M =
[[ 0.2  0.0  0.8 -0.9  0.6  0.4 -0.5  0.2]
 [-0.1  0.6  1.4 -0.8  0.5  0.7  1.5  0.4]
 [ 0.6  1.5  1.9  0.3 -0.2  0.2 -0.5  0.4]
 [ 1.2  0.7  0.5  1.8 -0.2  0.1  1.2 -0.1]
 [ 1.1 -0.1  0.2 -0.5  0.6 -0.2 -2.0  0.5]
 [-0.2 -0.2  0.5  0.3  0.4  0.9 -0.8 -0.6]
 [-0.2  0.0  0.8  0.0  0.3  0.8 -0.7 -0.5]
 [ 1.1  1.5  1.6  0.3 -0.1 -0.2  2.7  0.8]
 [ 1.6  1.0  1.0  0.3  0.0 -0.6 -1.4  0.8]
 [ 0.5  1.4  1.8  0.8 -0.3  0.3 -1.7  0.1]
 [ 0.8  1.3  1.4  1.4 -0.4  0.2 -2.1  0.0]
 [ 1.4  0.1  0.4  0.0  0.2 -0.5 -0.6  0.2]
 [-0.1  0.0  0.8 -0.3  0.4  0.7  2.5 -0.4]]
Rows and columns are counted from 1.
(1, 1) -> 0.2
(8, 3) -> 1.6
(11, 4) -> 1.4
(3, 6) -> 0.2
(7, 2) -> 0.0
(4, 4) -> 1.8
(6, 1) -> -0.2
(9, 3) -> 1.0
(10, 4) -> 0.8
(10, 7) -> -1.7
(3, 1) -> 0.6
(8, 6) -> -0.2
(11, 5) -> -0.4
(13, 1) -> -0.1
(6, 8) -> -0.6
(12, 7) -> -0.6
(9, 6) -> -0.6
(13, 6) -> 0.7
(2, 4) -> -0.8
(13, 7) -> 2.5
(11, 1) -> 0.8
(5, 5) -> 0.6
(10, 6) -> 0.3
(9, 8) -> 0.8
(4, 1) -> 1.2
(13, 5) -> 0.4
(12, 3) -> 0.4
(5, 2) -> -0.1
(2, 5) -> 0.5
(13, 8) -> -0.4

data = ((-703, 290, -92, 55, 608, 370, -140, 257, 306), (599, -130, 295, 964, -202, -266, -367, 282, 280), (181, 325, 170, -225, 928, 719, 451, 422, -97), (479, -96, 460, 473, -315, -99, 43, -137, 387), (240, 370, 77, -167, 911, 865, 614, 553, 43), (555, -213, 443, 219, -277, 30, 106, -120, 193), (756, 643, 40, 25, 949, 601, 433, 734, -16), (593, -120, 496, 104, -163, 2, 304, -178, 292), (248, 656, 285, -33, 861, 632, 490, 444, -67), (807, -158, 367, -1, -174, -37, 221, -215, 328), (333, 584, 159, -25, 788, 736, 345, 538, -71), (476, -215, 585, 37, 186, -84, 242, -396, 536))
Indices start at 1.
(1, 1)	-703
(4, 9)	387
(3, 4)	-225
(8, 8)	-178
(6, 3)	443
(7, 8)	734
(9, 4)	-33
(1, 8)	257
(2, 6)	-266
(3, 7)	451
(2, 9)	280
(12, 7)	242
(6, 1)	555
(9, 9)	-67
(8, 4)	104
(8, 7)	304
(3, 8)	422
(7, 9)	-16
(8, 3)	496
(7, 6)	601
(3, 5)	928
(4, 8)	-137
(9, 7)	490
(2, 8)	282
(8, 2)	-120
(12, 8)	-396
(7, 1)	756
(6, 7)	106
(11, 8)	538
(9, 6)	632
(8, 5)	-163
(8, 9)	292
(9, 1)	248
(4, 1)	479

x =
[[ 122.43   55.07  -54.77   17.41   87.42  109.03   63.35   41.71    8.96
   -24.97]
 [   4.57  -37.75  -36.32  -39.15  -31.68   19.55   28.19   31.86   16.53
   -43.00]
 [   2.90   21.57    0.85   23.25    9.19    2.23   10.44   -4.82   18.99
    10.95]
 [  15.42    7.23   55.05    8.25   24.33   10.71   -4.45   24.07   -9.74
    36.80]
 [   9.69   17.98   24.09   23.82    8.91   14.92   27.46   24.14   36.49
    23.04]
 [   6.13   48.97   46.85   57.02   30.23    2.41   14.26    2.33   34.93
    53.76]
 [   0.17   47.68   38.39   54.68   27.82   -5.83    4.43  -10.81   25.48
    48.56]
 [ -14.59  -36.60   57.41  -59.29   43.35  -63.46 -166.95  -81.67 -211.47
    20.99]
 [ -39.03  111.13  -58.31  136.66  -11.97  -23.30   80.79  -57.81  165.83
    23.69]
 [  73.92  -79.55 -141.72 -117.08  -23.16   86.87   48.34   58.27  -30.27
  -141.51]
 [   5.00  -14.28   41.03  -19.26   17.64   -6.85  -40.11    0.39  -56.65
    18.56]]
Rows and columns are counted from 1.
(1, 1)	122.43
(5, 1)	9.69
(2, 3)	-36.32
(8, 7)	-166.95
(9, 3)	-58.31
(3, 7)	10.44
(4, 6)	10.71
(7, 9)	25.48
(7, 6)	-5.83
(9, 6)	-23.30
(7, 2)	47.68
(8, 1)	-14.59
(11, 8)	0.39
(1, 8)	41.71
(8, 2)	-36.60
(6, 7)	14.26
(1, 6)	109.03
(3, 8)	-4.82
(7, 3)	38.39
(9, 9)	165.83
(3, 4)	23.25
(2, 7)	28.19
(4, 1)	15.42
(10, 9)	-30.27
(5, 5)	8.91
(3, 1)	2.90
(3, 3)	0.85
(9, 2)	111.13
(1, 5)	87.42
(8, 8)	-81.67
(1, 4)	17.41
(9, 5)	-11.97
(3, 5)	9.19

A =
-30,32,-24,-22,66
-6,11,7,-8,22
0,-11,2,-4,-15
-15,9,12,-18,17
-15,25,-5,-11,41
Indices start at 1.
(1, 1): -30
(1, 5): 66
(4, 3): 12
(3, 2): -11
(5, 1): -15
(4, 5): 17
(2, 5): 22
(5, 2): 25

X =
-0.05,-0.09,-0.01,0.00,-0.12,-0.06,-0.04,-0.09,-0.06,0.02,-0.04,0.00,-0.09,-0.03
0.03,-0.16,0.07,0.02,-0.16,0.04,-0.05,-0.10,-0.01,0.11,0.05,0.09,-0.09,-0.05
-0.01,-0.22,0.11,-0.03,-0.21,0.02,-0.06,-0.08,-0.02,0.21,0.05,0.16,-0.07,0.02
Rows and columns are counted from 1.
(1, 1) => -0.05
(3, 4) => -0.03
(3, 9) => -0.02
(1, 5) => -0.12
(1, 2) => -0.09
(2, 8) => -0.10
(1, 13) => -0.09
(2, 13) => -0.09
(3, 8) => -0.08
(3, 12) => 0.16
(1, 14) => -0.03
(2, 1) => 0.03
(1, 11) => -0.04
(1, 7) => -0.04
(2, 12) => 0.09
(2, 7) => -0.05
(3, 5) => -0.21
(1, 6) => -0.06
(2, 10) => 0.11
(2, 11) => 0.05
(1, 9) => -0.06
(1, 3) => -0.01
(3, 11) => 0.05
(2, 6) => 0.04
(1, 10) => 0.02

m =
[[4 4 6 4 5 4 3 1 2 4]
 [5 2 5 4 4 7 3 4 2 5]
 [3 6 4 2 7 1 5 2 3 3]
 [4 3 4 6 3 7 4 5 5 5]
 [5 5 3 4 3 4 5 8 7 4]
 [6 3 3 6 6 7 4 6 3 5]
 [4 3 6 4 6 4 3 0 1 4]
 [3 4 6 5 3 4 4 2 5 5]
 [6 4 2 4 6 6 4 7 3 4]
 [4 6 4 3 7 2 5 3 3 3]
 [5 3 4 6 5 7 4 5 3 5]
 [3 6 4 5 4 2 6 5 7 4]
 [6 4 4 1 5 5 3 6 1 4]
 [4 5 5 1 1 3 4 5 5 3]]
Indices start at 1.
(1, 1) -> 4
(9, 8) -> 7
(10, 2) -> 6
(11, 2) -> 3
(3, 7) -> 5
(5, 7) -> 5
(1, 5) -> 5
(10, 7) -> 5
(6, 9) -> 3
(1, 7) -> 3
(13, 1) -> 6
(13, 7) -> 3
(12, 3) -> 4
(12, 7) -> 6
(5, 5) -> 3
(1, 10) -> 4
(1, 3) -> 6
(14, 4) -> 1
(8, 2) -> 4
(6, 10) -> 5
(8, 6) -> 4
(2, 9) -> 2
(14, 3) -> 5
(9, 6) -> 6
(4, 4) -> 6
(9, 2) -> 4
(8, 10) -> 5
(12, 6) -> 2
(5, 1) -> 5
(7, 4) -> 4
(7, 5) -> 6
(9, 5) -> 6
(5, 3) -> 3
